Each row below holds a small network's activations on one input, seen along a few directions.
Each table varies a few parts of the input and shows all the possible inputs, shuffled.
A made-up example of a description, with smaller parts first: values(3) and (point or ring(9) or (line(4) and ring(8))).
Shared parts are said once, and a part with two or three values counts as separate values.

Other details of the inputs shift rows strongly along two fixed directions, in all tables alike. That doesn't count.

Table:
x1: [24 -3 -26 -1 8 17 6 -3 -7 36 -16 -5 1]
x2: [3 -4 -18 -4 -17 21 -3 -12 3 18 -21 9 7]
x3: [19 -6 -20 -5 -39 13 -9 -12 57 20 -43 -8 13]
x4: [4 -9 -13 6 -6 33 2 -3 -11 27 -25 3 5]
x5: [4 21 10 -3 13 -22 11 16 -16 -21 33 5 -13]
x6: [-16 17 24 -22 3 -19 7 2 -8 -24 25 0 -16]
x7: [10 20 2 -40 -55 -5 -14 -18 49 -19 -26 -8 21]
x8: [-2 -32 -16 15 19 35 -6 -5 -30 44 -33 -9 9]
x9: [12 -23 -29 15 -7 26 -12 -8 13 36 -54 -3 23]
x10: [-5 26 -1 0 20 -23 2 15 -7 -26 31 11 -5]
x11: [-22 -33 -13 37 39 24 -9 7 -54 21 -4 9 4]
x12: [-7 -21 9 13 31 -4 -1 8 -25 9 -2 -5 -7]
x13: [-29 19 15 -7 9 -14 0 12 -7 -37 29 11 -6]
x14: [-11 -19 16 25 34 -5 5 16 -31 -6 10 2 -3]
x15: [7 -8 11 -9 -8 -9 1 -1 24 1 -2 -13 -13]
x16: [13 31 19 -29 -34 -16 9 -8 30 -24 19 -7 2]
x17: [0 18 1 0 13 -25 7 10 -14 -24 38 12 -10]
x18: [-12 -39 -13 43 45 15 -4 10 -44 21 -6 10 1]
x19: [12 -2 -13 1 2 22 2 -12 -2 36 -12 -7 3]
x20: [27 28 -4 -37 -60 -6 -3 -25 53 -6 -5 -2 12]
x21: [-14 28 12 -1 6 -16 -1 1 6 -30 34 5 -4]
x22: [-12 -4 25 10 9 -22 10 15 2 -24 26 -4 -19]
x23: [13 -11 -9 0 -28 -2 -2 -12 35 11 -19 -3 -1]
x24: [-16 6 31 -7 3 -18 1 7 -17 -37 24 -4 -6]
Description of these inputs: line(4) and line(6).
Q: The inputs of x5 and x4 match in every part but the line(6) part. If x1 is changed in the same way as x5 into x4, which row does it become?
A: x6
Q: Change only the line(4) part in x7. List by row number the other rows that result.
A: x8, x11, x24

Table:
x25: [-35 -3 35 5 13 -21 1 10 -10 -31 33 6 -16]
x26: [-4 -9 0 20 17 -6 4 18 -12 -4 10 1 -10]
x27: [7 -12 -7 9 22 12 8 1 -26 22 2 -3 -9]
x28: [26 12 -13 -24 -39 2 -1 -21 25 8 -21 3 15]
x29: [9 -9 1 10 5 -4 3 7 -8 9 -8 -2 0]
x30: [-8 15 37 -29 -10 -31 6 3 8 -44 24 -9 -9]
x31: [-6 -18 -24 31 32 35 1 4 -36 41 0 14 -3]
x32: [-2 -16 -30 30 23 26 -1 7 -28 25 -1 15 2]
x33: [-25 19 23 -10 17 -30 3 13 0 -31 35 4 -18]
x34: [18 20 -5 -21 -33 -5 -4 -19 31 -4 -1 -4 11]
x35: [4 -1 -22 -4 -9 5 -6 -3 18 8 -21 0 4]
x36: [-18 -37 -13 34 19 21 -7 7 -22 14 -15 7 2]
x37: [-2 21 0 0 1 0 -4 -3 -1 -12 12 2 8]
x38: [21 6 -17 -27 -36 -1 -6 -18 37 11 -42 -6 16]
x39: [0 25 0 -13 -15 6 2 -2 13 -7 6 6 3]
x40: [38 7 -15 -23 -39 -2 4 -20 36 15 -28 -5 11]
x41: [-11 13 27 -13 -6 -36 3 11 17 -52 28 1 -10]
x42: [6 -20 -5 15 17 19 5 7 -25 29 -13 -8 -4]
x43: [-8 40 24 -33 -13 -22 7 1 -2 -43 30 0 -3]
x44: [-11 6 22 7 16 -17 9 16 -5 -13 28 0 -18]
x45: [-2 1 17 -15 -34 -12 -10 -15 34 -18 -8 -10 9]
x46: [20 -20 -30 24 12 30 -2 -8 -5 47 -22 -4 8]
x47: [1 10 1 -28 -14 -5 -2 -8 11 -3 -10 -10 0]
x48: [-11 -5 -24 31 28 28 -2 13 -33 13 1 13 4]
x49: [-1 -6 5 -2 -4 7 1 0 15 5 -8 -1 -2]
x50: [7 -32 -17 22 14 25 -5 0 -15 33 -37 1 12]
x51: [4 -25 -29 37 34 23 4 11 -31 32 -2 9 -6]
x52: [-19 -1 24 23 38 -24 3 21 -26 -20 40 -3 -14]
x53: [-29 4 14 12 39 -22 -6 14 -21 -21 31 0 -9]
x54: [22 -9 -11 -9 -31 17 -9 -17 39 21 -40 -14 19]
x55: [27 15 -22 -17 -38 19 -5 -17 23 15 -37 2 24]
x56: [-15 2 6 7 29 1 5 7 -44 -5 31 7 -11]
x57: [-21 3 36 -19 -12 -24 1 0 -2 -38 19 -7 -8]
x58: [7 -2 10 -23 -44 -12 -6 -16 32 -13 -25 -5 13]
x59: [10 5 -2 -4 -2 -1 9 -2 11 10 9 1 -10]
Q: Describe the family of inputs behind these rows.
A: values(5) and (point or line(6))
Q: The inputs of x27 and x46 match in every part but the values(5) part. If x42 is changed in the same way as x27 into x46, which row does it become?
A: x52
Q: Change only the values(5) part in x37. List by row number the other rows that result.
A: x39, x43, x48, x55
Q: Change only the values(5) part in x25. List by row number the other rows that result.
A: x36, x45, x57, x58
